These are the activations of a small neural network, seen along a few directions. Each row is one input.
Each table varies a few parts of the input and shows all the possible inputs, shuffled.
A made-up example of a description, with smaller parts first: one of 4 places along a line, together with either a single point or one of 9 places along a line or (one of 2 separate values, together with one of 5 places around a ring).
Shared parts are said once, and a part with two or three values counts as separate values.
In the rows, 128 means zero.

Other details of the inputs vary at random and push rows far along three fixed directions, the same in every table; ignore that.

Rows:
r1: [179 113 131 136 108  91 178  90 169 129  79]
r2: [ 60 104  80 167 184 113 115 162  65 135  85]
r3: [129 168 143 109 106 126  41  70 143 143 180]
r4: [ 78 133 101 132 158  42  34 111 138 162 158]
r5: [156 145 126 129 102 231 155 132  97  91 130]
r6: [ 72 131 138 124 156  37  22 108 113 181 172]
r7: [110 102  68 178 180 113 208 173  83 115  28]
r8: [111 139 145 117 115 198 123 147  99  93 163]
r9: [125 141 151 116 128 179 110 125 111 137 156]
r10: [172 106 136 124 120  69 179 106 185 119  90]
r11: [128 159 124 128 110 168  92 116 132 124 156]
r12: [190 100 197 115  99  38 150  59 182 135 121]
r13: [136 130 128 105  89 210 154 156 121  80 155]
r14: [159 136 178 114  92 189 155 131 137  93 161]
r15: [106 133 123 138 136 222 144 167  79  92 121]
r16: [ 76 105  50 152 163 122 144 173 103 114  90]
r17: [138 140 143  97  92 188 134 158 135 106 169]
r18: [138 152 111 120 111 213 155 143 127 120 136]
r19: [ 99 137 104 146 161  98  77 128  95 165 123]
r20: [112 156 101 126 117 196 102 147 113 128 148]
r21: [125 147 154 100  98 147  81 122 140 117 193]
r22: [129 151 178  93 106 148  77 100 133 143 206]
r23: [174 102 173 144 132  72 172 102 158 134  83]
r24: [185 118 187  95  89  62 140  77 191 124 140]
r25: [151 105 132 116 120 107 203 149 158 125 104]
r26: [102  95  55 159 167 110 203 204 124 121  52]
r27: [ 75 137  83 151 181  94  80 132  81 174 121]
r28: [ 71 131  84 127 167  64  59 128 129 171 151]
r29: [190 117 159 144 126  67 168  87 159 140  84]
r30: [165 107 157 136 129 126 186 133 141 128  84]
Description of these inputs: one of 5 places along a line, together with one of 6 places around a ring.
- The inputs of r29 and r5 match in every part but the place on the line of 5. If r14 is changed in the same way as r29 into r5, which row does it become? => r12
- Change only the place on the line of 5 in r17. List by row number the other rows that result. => r13, r21, r24, r25
- Change only the place on the ring of 6 in r6. List by row number the other rows that result. => r17, r19, r20, r26, r30
- Start at r9 and move only the place on the line of 5, one step at a time. The first step leads to r30. Which rows follow, in order? => r23, r15, r2

Rows:
r31: [172  93 179 118 107  83 190 127 180 131 100]
r32: [167 142 143  87  97 181 115 105 173 132 178]
r33: [149 164  93 155 130 215 159 162  86 121 109]
r34: [111 102 119 121 139 191 186 199 111 118 108]
r35: [153 150 147 107  95 184  92  53 126 120 150]
r36: [163 147 183  86  74 146 102  92 127  89 200]
r37: [175 116 110 138 107 130 176 142 156  84  98]
r38: [145  92 154 116 139  21 172  94 161 153 114]
r39: [187 117 154  92  81 105 180  90 196 129 129]
r40: [ 57 124  43 157 155 147 111 195  97 118 123]
r41: [116 108 139 104 152  66 132 108 131 165 146]
r42: [102 158 134 139 147 145  51 138  66 167 153]
r43: [120  98 124 143 141  84 131 167 116 101  94]
r44: [108 125 146 113 114  92 106 117 119 127 173]
r45: [161  84 169 156 141  56 151  70 144 145  61]
r46: [123 127  84 123  95 193 195 172 126  91 113]
r47: [105 124  99 162 162 118  95  93 108 139  95]
r48: [ 72 124  75 118 160  80  87 132 117 171 136]
r49: [148 118 106 124 110 175 197 160 162 105 108]
r50: [ 74 152 120 114 164 144  58 145 128 155 173]
r51: [ 92  98  99 160 163 158 165 134  63 110  82]
r52: [128 152 156 149 141 205 100 104 117 110 136]
r53: [110 121 128 137 155  88 137 145 162 140 114]
r54: [ 82 138 115 147 156  66  43 132 127 130 146]
r55: [111 155 172 100  84 173  52 131 127 115 212]
r56: [166 154 154 160 147 117 159 124 133 151  88]
r57: [146 132 120 142 131 187 198 168  67 120  97]
r58: [119 145  86 142 149  84 102 119  91 173 101]
r59: [125 125 100 120 120  43 101 103 142 125 119]
r60: [153 158 187 109  83 164  99 118 181 106 184]
- What is each input in this table made of? => one of 5 places around a ring, together with either one of 2 separate values or one of 4 places along a line
- List by row number the other rows that have the place on the ring of 5 in common with r59. => r35, r39, r46, r48, r58
- List by row number the other rows that have the place on the ring of 5 in common with r43. => r31, r34, r42, r45, r55

Rows:
r61: [ 71 114 131  99 129  89  76 100 109 140 179]
r62: [141 132 105 112 120 135 141 153 158 148 129]
r63: [120 139 133 132 154  56  74 111 181 179 131]
r64: [113 139 105 117 155  90 107 136 160 172 119]
r65: [123 126  68 129 124 178 175 153 124 112 128]
r66: [128  85 160 105 100 122 143 133 135 106 132]
r67: [175 146 169  90  67 176 135 128 146 111 162]
r68: [110  70  95 145 168  66 193 189 102 125  64]
r69: [149 150 156 142 105 170 159 160 142  97 137]
r70: [107 113 100 118 140 150 187 165  94 112 127]
r71: [171 128 178 165 147 138 163 111 123 143  85]
r72: [148 145 195  91  93 147  93 103 145 113 195]
r73: [ 66 134  73 145 151 123  70 157 118 145 136]
r74: [174 141 165 126 111 222 144 126  88 137 129]
r75: [131 144 151 124 123  38  72 106 144 161 153]
r76: [115 132 112 169 156  69  92  85 131 116  83]
r77: [ 72 170  68 154 138 192  46 135  67 100 147]
r78: [130 101 199 127 135  20 105  76 178 131 133]
r79: [136  99 151 146 155  89 178 158 137 105  97]
r80: [136 119 128 135 148 166 180 116  83 153  89]
r81: [126 139  87 114 133 165 188 159 138 129 122]
r82: [186 134 168 135 101 104 120  91 208 130 144]
r83: [ 93 141 128 153 170 135  67 116  67 178 129]
r84: [ 41 137 131 105 134 188  36 151  74 107 198]
r85: [131  99  72 151 135  95 169 157 147 133  84]
r86: [129 117  71 150 144 125 178 114 101 100  63]
r87: [169 150 123 114  79 208 121  98 121  76 133]
r88: [192 139 164  89  69 125 172  95 164 126 158]
- The inputs of r71 and r74 match in every part but one. If r82 is changed in the same way as r71 into r74, which row does it become? => r85
- What is each input in this table made of? => one of 4 places along a line, together with either one of 2 separate values or one of 5 places along a line
- Change only the choice among 2 separate values in r77. List by row number the other rows that result. => r83
